A small network was shown many inputs. Here are its activations along a few directions, one row for each input.
Each table varies a few parts of the input and shows all the possible inputs, shuffled.
Descriptions start from the smaller parts, as in this example, which fits no table here: one of 5 places around a ring, together with either a single point or one of 11 places along a line or (one of 2 separate values, together with one of 6 places along a line).
Shared parts are said once, and a part with two or three values counts as separate values.

Other details of the inputs shift rows strongly along two fixed directions, in all tables alike. That doesn't count.

Table:
R1: [-48 -42 -56 -26  76 -19  30  12  36  21  -6   3  64  84   5  39  52]
R2: [ 11 -17  13   3  -2   4 -11   6 -21   2 -25  31 -11 -34   8 -21   8]
R3: [ 19  -5  30  17   8  -5 -33  -6  -4   5 -32  10  -7 -18 -15  -5  14]
R4: [ 10  49 -19  -8 -57  30  10  -5  26  21  71 -72  -5  28   9  -1 -31]
R5: [ 20  -3  27  22  10 -12 -33  -3 -11  10 -29  12  -9 -13 -11  -4   6]
R6: [ 22  -5  21  15   6  -3 -20  -3 -12   7 -29  20  -1 -22  -3 -23  11]
R7: [ 10 -22  11   9  -2  -3 -29   0 -27  -6 -20  28 -19 -22   8   0   4]
R8: [ -5  11  37  11   7 -25  20 -10 -13 -28 -26  31 -10 -34 -27  -1 -21]
R9: [ -7  11  40   9   7 -23  20 -11  -9 -25 -28  31 -15 -32 -29  -1 -19]
R10: [  9 -23  13   7   0   0 -29  -1 -22  -4 -21  28 -25 -19   6   1   7]
R11: [  6  74  16   1 -53   7  43 -19  20 -17  52 -53 -15   3 -27 -10 -51]
R12: [  9 -15  19   9   2  -4 -23   6 -20   4 -24  24 -20 -27   2  -2   4]
R13: [ 22  -3  17  16  10  -2 -18  -1 -12  -2 -27  21  -1 -25   0 -24   6]
R14: [ 18 -10  11  26   9  -5 -37  -4 -18 -16 -17  22  -6 -11   1  -4  -4]
R15: [ 18 -13   6  27   7  -3 -32  -9 -14 -22 -16  29  -6  -8   8 -12  -3]
R16: [ -1  21 -34 -18 -68  39  16  -7  15  -2  73 -45 -24  20  32  -7 -28]
R17: [ 17  -3  19  22  12  -2 -31   0  -9 -10 -23  15   1 -23  -8  -9   2]
R18: [ -3  25 -29 -22 -69  40  13  -3  11   5  76 -55 -25  17  27   2 -29]
R19: [  8 -14  14   7   4   1 -21   6 -19 -11 -24  21 -12 -36   2  -5   4]
R20: [ 10 -14  15  10   1  -6 -23   7 -25   3 -23  24 -14 -28   4  -3   2]
R21: [  3  24  51  19  14 -33  11 -14  -3 -21 -33  20  -6 -20 -41  -6 -14]
R22: [ 17  52 -15 -10 -62  27   8  -9  25  25  67 -77 -11  25   7  -2 -29]
R23: [-52   3 -78 -64  -1  26  76  24  49  37  67 -62  48  70  26  21  15]
R24: [ -3  59  10 -12 -59  12  51 -18  15 -17  53 -46 -26  -8 -15  -3 -51]
R25: [-50 -43 -46 -40  61  -6  44  29  22  27 -13  14  52  43  10  21  46]
R26: [ 21  -2  23  23  10 -14 -33  -2 -15   9 -28  12  -3 -15  -9  -5   4]
R27: [-48 -38 -50 -27  76 -21  23  16  31  28  -8  -5  64  80  -2  46  49]
R28: [  9 -15  19   6  -1   0 -23   4 -18  -2 -27  21 -11 -32  -1  -4   9]
R29: [ -3  26 -28 -29 -64  44  33   5  17  13  67 -51 -13   5  27 -17 -23]
R30: [  9 -13  10  10   5  -5 -21   9 -25  -6 -21  23 -15 -32   7  -4  -3]
R31: [ 21  -7  26  14   7   0 -20  -4  -8   8 -30  21  -7 -20  -5 -23  13]
R32: [-48 -37 -58 -25  83 -24  24  20  25  17  -8  -2  71  74   2  45  42]
R33: [  5  24  46  20  14 -34  12 -12  -6 -23 -29  19   0 -21 -39  -6 -16]
R34: [  5  30 -24 -22 -71  37  10  -7  11  10  71 -59 -29  15  23   2 -28]
R35: [-45 -31 -41 -26  77 -22  26  20  32  29 -18  -8  74  60  -9  39  51]
R36: [ 11  75  22  -1 -56   4  40 -21  21 -13  49 -56 -19   2 -28  -9 -49]
R37: [-54 -37 -59 -30  90 -16  46  31  30  20 -11   9  86  63   7  25  46]
R38: [ 11 -26   9  10  -2   1 -25  -5 -16 -10 -19  36 -25 -15  11  -8   9]
R39: [ 21  -1  21  19  12  -6 -31  -2  -9  -5 -28  10  -1 -23 -10  -7   6]
R40: [ 21 -11  18  22   6 -10 -38  -9 -17  -1 -25  16  -8  -8  -5  -2   7]
R41: [-10  56   2 -13 -57  15  56 -15  15 -21  56 -44 -23  -8 -13  -3 -53]
R42: [ 11 -24   5  12  -4  -2 -25  -5 -22 -12 -18  35 -19 -17  13  -9   5]
R43: [-53 -41 -41 -38  64 -10  33  27  25  24 -13   3  53  47   1  39  47]
R44: [ 22 -11   8  24   8  -7 -32 -11 -13 -17 -20  24  -9  -9   5 -10   2]
R45: [ 10 -23   1  12   0  -1 -23  -2 -22 -21 -16  34 -20 -21  16 -10   0]
R46: [ -2  33 -21 -25 -69  44  20   0  20   9  70 -63 -18   6  18  -2 -26]
R47: [ 22 -13  13  24   4  -8 -33 -14 -12  -8 -23  24 -10  -6   2 -10   8]
R48: [  4 -15   7  12   5  -2 -20  12 -27 -12 -16  27 -14 -34  10  -6  -6]
Description of these inputs: one of 2 separate values, together with one of 4 places along a line, together with either a single point or one of 5 places along a line.
Changing only the place on the line of 4 turns R37 into R13. The same change can be made to R14. Which row results?
Answer: R32
Changing only the place on the line of 4 turns R35 into R39. The same change can be made to R28. Which row results?
Answer: R19
Which other rows does R12 become when the place on the line of 5 takes its other values? List them by row number.
Answer: R10, R25, R38, R43
Which other rows does R9 become when the place on the line of 4 takes its other values? List them by row number.
Answer: R8, R24, R41
Which other rows does R5 become when the choice among 2 separate values takes its other values? List them by row number.
Answer: R12
